A small network was shown many inputs. Here are its activations along a few directions, one row for each input.
Each table varies a few parts of the input and shows all the possible inputs, shuffled.
A made-up example of a description, with smaller parts first: one of 8 places around a ring, together with either a single point or (one of 2 separate values, together with one of 4 places along a line) or one of 9 places along a line.
Shared parts are said once, and a part with two or three values counts as separate values.

Other details of the inputs shift rows strongly along three fixed directions, in all tables alike. That doesn't count.

A family of inputs:
x1: [ -8  14   6   2  -4  23 -10  14   5  16 -13  13]
x2: [  1  20 -15   6   6  -5  30   3  18  13 -11   3]
x3: [ -4 -22  -5  10  11   4 -21  -4  -4  -7  -9   2]
x4: [ 12  -3   4 -13 -20  -4  -4  -4 -12  -6   9 -16]
x5: [ 13  -2   3 -18 -19  -4  -4   1 -11 -11   9 -11]
x6: [  6   3   3 -13 -21  -3  -6  -6 -15  -8  13 -11]
x7: [ 12  13 -22 -11 -14 -31  31 -16   3 -18  22 -10]
x8: [ 2 22 -5  6 13 -8 28  2 21 12 -3  6]
x9: [ -4  21  -5   6  13 -11  28   2  20  15  -3   2]
x10: [-12 -22  -5   9  10   8 -17  -6  -8  -8  -2   8]
x11: [-12  11   8   2  -3  22  -7  14   0  21 -13  11]
x12: [-11 -20  -5  12   9   3 -17  -3 -10  -9  -4  10]
x13: [ -6  12  16   1   7  19 -12  12   8  21 -10   3]
x14: [ -4  12  16   1   6  19 -11  17  10  17 -10   7]
x15: [  6   1   2 -16 -20  -3  -5  -6 -15  -7  15 -10]
x16: [ -7  21 -13   7   3  -6  30  -2  15  15  -6  10]
x17: [ -2 -24  -6   8  13   5 -17   2  -7  -9  -7   7]
x18: [ 13  -1   4 -14 -18  -4  -2   2 -15 -11   8 -12]
x19: [  5  32  27 -25 -22  11   7  12  -1  19   4 -16]
x20: [  8  -3   6 -15 -20  -3  -1  -4 -13  -9   7 -17]
x21: [ 13   0  15 -13 -14  -7  -6  -5  -8  -6  16 -14]
x22: [ -3 -10 -27  18  14 -22  16 -22  10 -12   5   6]
x23: [ 13   0  12 -16 -10  -6  -3   3 -12 -10  17 -12]
x24: [ -3  12  16   2   8  20  -8  18   5  18 -10   7]
x25: [  8  -5   5 -18 -19  -2   0  -3 -13  -7   8 -16]
x26: [ -9  10  18   1   7  21  -8  12   7  20 -10   3]
x27: [ 12   3  13 -14 -13  -8  -7   1  -8 -12  16 -13]
x28: [ -9  21 -14   6   4  -3  29  -5  17  14  -5   4]
x29: [ 12   1  11 -17 -12  -7  -6   2  -7 -11  17 -12]
x30: [  8   0  15 -14 -12  -9  -3   1 -13  -8  15 -14]
x31: [ -6   9  20   1   6  17  -7  15   6  21 -11   9]
x32: [ -9  15   6   1  -1  23  -8  15   0  16 -14  12]
x33: [ -8   6  10   0  -1  24  -5  12   4  21 -19   3]
x34: [ -6 -20  -8  10  11   7 -17   0  -9 -10  -1  12]
x35: [  7  -2  14 -17 -11  -5  -2  -3 -10  -7  17 -16]
x36: [ -7  13  16   0   8  18 -12  12   8  20 -11   3]
x37: [ -8   8   9  -1   0  19  -7  16   1  20 -20   6]
x38: [ -1 -23  -5  11   9   4 -19   1  -2 -10  -8   7]
x39: [ -1  -9 -27  18  13 -22  16 -18  12 -17   5  10]
x40: [  9  -5   5 -17 -19  -6  -1   1 -16  -7   8 -12]
x41: [  0 -15 -24  16  15 -26  21 -16   9 -12  -1   4]
x42: [ -2 -24  -3  11   9   4 -19  -6  -3  -6  -8   5]
x43: [ -4  17 -11   4   4  -4  31  -4  20  15 -12   2]
x44: [  4 -13 -26  17  16 -23  20 -14   9 -15   0   5]
x45: [ -8  21 -12   6   3  -3  30  -6  18  14  -6   7]
x46: [ -3 -19   4  12  19   2 -19   2  -4 -11   0   5]
x47: [ -1 -21   5  12  16   1 -21  -1   2 -11   0   9]
x48: [ -7 -18  -6  12   8   5 -21  -2  -4 -13  -3  11]
x49: [ -3 -22  -5  10  10   4 -20   1  -2 -12  -9   6]
x50: [  5  -1   4 -15 -20  -4  -1  -2 -18  -8  14  -8]
x51: [ 12  39  -5 -19 -24 -17  46   2   9  15   5 -16]
x52: [  9  -2  13 -16 -11  -9  -3   1 -13  -7  17 -13]
x53: [-12 -21  -4  12   9   7 -17  -7  -7  -9  -3   7]
x54: [ -4 -24  -6   8  12   4 -20  -3  -4  -6  -7   3]
x55: [ -2 -13 -15  17  23 -24  18 -19  14 -13   7   0]
x56: [ 10   0  12 -17 -11  -7  -6  -3  -9  -6  17 -16]
x57: [  4 -13 -26  16  14 -24  17 -15  14 -16  -1   5]
x58: [ -7  13   6   3  -2  24  -7  15   0  18 -12  12]
x59: [ -4 -20  -4  14   8   7 -16  -2  -8 -10  -2  14]
x60: [ -6  24 -16   7   4  -5  25  -5  18  15  -5   5]
Each input here is: one of 3 separate values, together with one of 4 places along a line, together with one of 5 places around a ring.
Q: The inputs of x33 and x2 match in every part but the place on the ring of 5. If x10 is changed in the same way as x33 into x2, which row does it become?
A: x34
Q: The inputs of x37 and x3 match in every part but the place on the ring of 5. If x11 is changed in the same way as x37 into x3, which row does it become?
A: x60
Q: Change only the choice among 3 separate values in x52. List by row number the other rows that result.
A: x40, x50
Q: Change only the place on the ring of 5 in x56. List by row number the other rows that result.
A: x23, x29, x35, x52
Q: Change only the place on the line of 4 in x35. List by row number the other rows that result.
A: x19, x26, x55
Q: Change only the choice among 3 separate values in x8. List by row number the other rows that result.
A: x44, x59

A family of inputs:
x61: [-24 -42  14  23  25  41 -60  12 -10   7 -29  23]
x62: [-2  8 -7  7 13 -1 10  3 16  8 -9  5]
x63: [ -7  15 -11   7   9  -1  12   2  10   6  -2  11]
x64: [ 2 -9 -2 -2 -3 -5  0 -6 -3 -5  1 -6]
x65: [ 4 -7 -2  0 -4 -4 -2 -5 -2 -7  3 -4]
x66: [ 2 -4 -4  0 -4 -4 -3 -5 -4 -8  6  0]
x67: [  0  21  30 -20 -16  13  -6   9  -5  15  11  -7]
x68: [ -3  14  15 -18 -21  17  -5   9 -13  12   1  -6]
x69: [ -6   5  -9   9   8   1  10  -3  13  10 -11   6]
x70: [ 4 -9  1  1 -2 -6  3 -3 -5 -6  3 -2]
x71: [ 3 -6 -3  1 -5 -4 -2 -7 -3 -7  3 -3]
x72: [ -6   6  -7   5  14  -2  13   3  12  11 -12   1]
x73: [ 7 -5 -1 -3  3 -8 -3  1 -2 -9  5 -4]
x74: [ 5 -7 -1 -2  1 -7 -1 -2 -3 -7  2 -6]
x75: [  3 -10   2  -1   0  -7   4  -1  -7  -5   2  -5]
x76: [  6  -4  -2  -1  -1  -5  -4  -2   0 -10   5  -2]
x77: [ -3   6  -7   7  12  -1  11   2  15   9 -11   5]
x78: [  5  13  18 -17 -22  16  -6   9  -6  12  -3  -8]
x79: [ 5 -8 -1 -2 -1 -6  0 -3 -2 -6  2 -6]
x80: [-2 -5 -5 -1 -4 -3  0 -6 -8 -7  6 -1]
x81: [ 4 -7  1  2 -3 -5  2 -3 -5 -7  4  0]
x82: [-1 -1 11  2  8 -8 -4 -8  0 -5 16 -7]
x83: [-3 10 -9  9 10  0  9  1 15  7 -7  9]
x84: [-5  8 -9  9  9  0  9 -1 14  8 -9  8]
x85: [-2 -7 -4 -1 -4 -4  0 -7 -6 -5  4 -4]
x86: [ 6 -6 -1 -3  2 -7 -2  0 -2 -8  4 -5]
x87: [ 4 -5  0  2 -2 -5  1 -1 -6 -9  7  2]
x88: [ 7 -5 -1 -2  1 -7 -3  0 -1 -9  5 -3]
x89: [-1 -2 -5  0 -3 -4 -2 -4 -7 -9  8  2]
x90: [ 4 -8 -1 -3  1 -7  0 -2 -4 -6  2 -7]
x91: [  2  14  16 -16 -23  17  -6   8  -9  12  -1  -5]
x92: [ -5  12 -10   8   9   0  10   1  13   7  -5  11]
x93: [-4 13 -6  9 11 -2 14  6 10  6 -3 13]
x94: [ 3 -9 -1 -3  0 -6  0 -3 -4 -5  2 -7]
x95: [ 1 -5 -4  0 -5 -3 -1 -7 -5 -7  5 -1]
x96: [ 5 -5 -2  0 -2 -5 -3 -4 -1 -9  4 -3]
x97: [ -7  31   8  -9 -10  21   8  14   5  27 -10   6]
Q: Describe the family of inputs behind these rows.
A: either one of 2 separate values or (one of 5 places along a line, together with either a single point or one of 6 places along a line)
Q: A walk changes only the place on the line of 5. It starts at x92 and steps to x66. List the rest of the walk in order.
A: x95, x91, x85
Q: Change only the place on the line of 5 in x62. List by row number the other rows that result.
A: x77, x79, x88, x94

A family of inputs:
x98: [  8 -13  -5   0   2 -12  -2  -5  -2 -13   6  -4]
x99: [  4  -8  -4   3   2 -11  -3  -6  -5 -16  11  -1]
x100: [-11   9  -3  11  14   5   3   2  15  12  -9  10]
x101: [-10   7 -14  13   0  13   9   2   9  13 -20  18]
x102: [ -2 -11 -21  -1  -9  -5  -1  -9 -12 -14   2   0]
x103: [  5 -13  -4   1   2 -10  -2  -8  -2 -13   7  -6]
x104: [-11   8  -4  10  16   6   7   5  10  10  -7  14]
x105: [  4   4  23 -14 -16  19 -22  14 -10   7  -1  -3]
x106: [  4 -15  -4   0   2 -11   1  -7  -5 -12   4  -7]
x107: [  3  -9  -3   2   2 -11  -4  -9  -2 -14  10  -3]
x108: [  6 -17  -4  -1   2 -12   2  -5  -5 -12   1  -8]
x109: [ -1   3  24 -14 -16  22 -21  10 -14  10   2  -3]
x110: [ 16  55  -1 -30 -34 -23  58  -4  10  17  17 -26]
x111: [  1   1  24 -14 -16  21 -20  12 -14   9  -4  -6]
x112: [  2  -8  -4   3   2 -10  -2  -6  -5 -15  13  -1]
x113: [-10   8  -4  11  14   7   4   1  15  13 -10   8]
x114: [  2   4  24 -14 -16  21 -22  10 -11   8  -1  -5]
x115: [  0 -10  -3   1   2 -11  -1 -10  -5 -12  12  -1]
x116: [ -5   8  -5  11  16   5   5   8  13  10 -10  12]
x117: [-12   5  -3  10  14   5   9   2   9  16 -12   8]
x118: [ -3   7  -5  10  16   4   5   9  13  10 -13  12]
x119: [  7 -14  -5   0   2 -11  -1  -6  -2 -13   4  -7]
Q: Describe the family of inputs behind these rows.
A: either one of 2 separate values or (one of 4 places along a line, together with one of 5 places along a line)

A family of inputs:
x120: [ -3  19 -12   1  -1   3  16   7   9  13 -13   7]
x121: [  0  -5   6  -8 -17  10 -14   1 -16   1   1  -5]
x122: [  6  -1  16  -5  -8   7 -16   8 -11  -4   9  -3]
x123: [-1 21  0  3  9 -1 16  9 12 13 -4  7]
x124: [  9  -9  11  -9 -14   9 -12   8 -11  -3  -2  -6]
x125: [ 1 19  1 -1 10  0 14  5 19 14 -8 -1]
x126: [-1 22  1  4  8  1 14  4 15 14 -3  5]
x127: [-15 -45 -16  34  37   1 -21  -8   7 -11 -21  18]
x128: [-10  18 -10   2  -1   6  18   0   7  17 -11   3]
x129: [  3  -6  18 -11  -6   5 -16   3  -8   1   5 -11]
x130: [ 19 -18 -13  -7  -5 -46  15 -27  -6 -38  32 -25]
x131: [  5  -3   5  -8 -17  11 -15   3 -14  -3  -1  -3]
x132: [ 16   2 -34   3   3 -47  50 -26  16 -19  13 -14]
x133: [ -1  -1  11  -8 -15  10 -16   2 -11  -4   7   1]
x134: [  3  -1  10  -8 -13  11 -17   2 -11  -5   7   2]
x135: [  1  -3  18  -6  -8   6 -16   2 -12   1  10  -5]
x136: [ -2  19 -12   3  -2   5  16   6  11  13 -12   6]
x137: [-19 -40 -23  36  34   4 -24 -10   3 -13 -19  21]
x138: [  8  -4  16 -12  -5   4 -16  10  -9  -3   3  -7]
x139: [-5 22 -7  3  2  4 15  5 14 11 -3 11]
x140: [  1  -5  18 -11  -5   7 -14   3 -11   0   5 -11]
x141: [ 1 18  0  0 10  0 14  8 18 13 -7 -1]
x142: [  1 -10  13 -11 -13   9  -9   2 -14   1  -2  -9]
x143: [-10  20  -6   2   2   4  15   0  13  16  -2   9]
x144: [  3  -1   8 -10 -13   9 -15   7 -14  -6   7   4]
x145: [-25 -38 -18  35  39   6 -22 -11   2 -12  -9  25]
x146: [ 13 -16 -13  -3  -6 -43  19 -29 -14 -37  38 -21]
x147: [  3  -1  19  -6  -9   6 -16   4 -10  -2   8  -4]
x148: [  1  14  -6  -1   2   1  19   9  12  14 -15   4]
x149: [ -4  13  -4  -1   1   2  19   2  13  19 -13   0]
Q: The inputs of x132 and x134 match in every part but one. If x142 is changed in the same way as x132 into x134, which row does it become?
A: x145
Q: Describe the family of inputs behind these rows.
A: one of 5 places around a ring, together with one of 6 places along a line
Q: A walk changes only the place on the ring of 5. It starts at x129 and steps to x135. List the rest of the walk in order.
A: x143, x121, x149
Q: Change only the place on the line of 6 in x125. List by row number the other rows that result.
A: x129, x130, x138, x140, x141
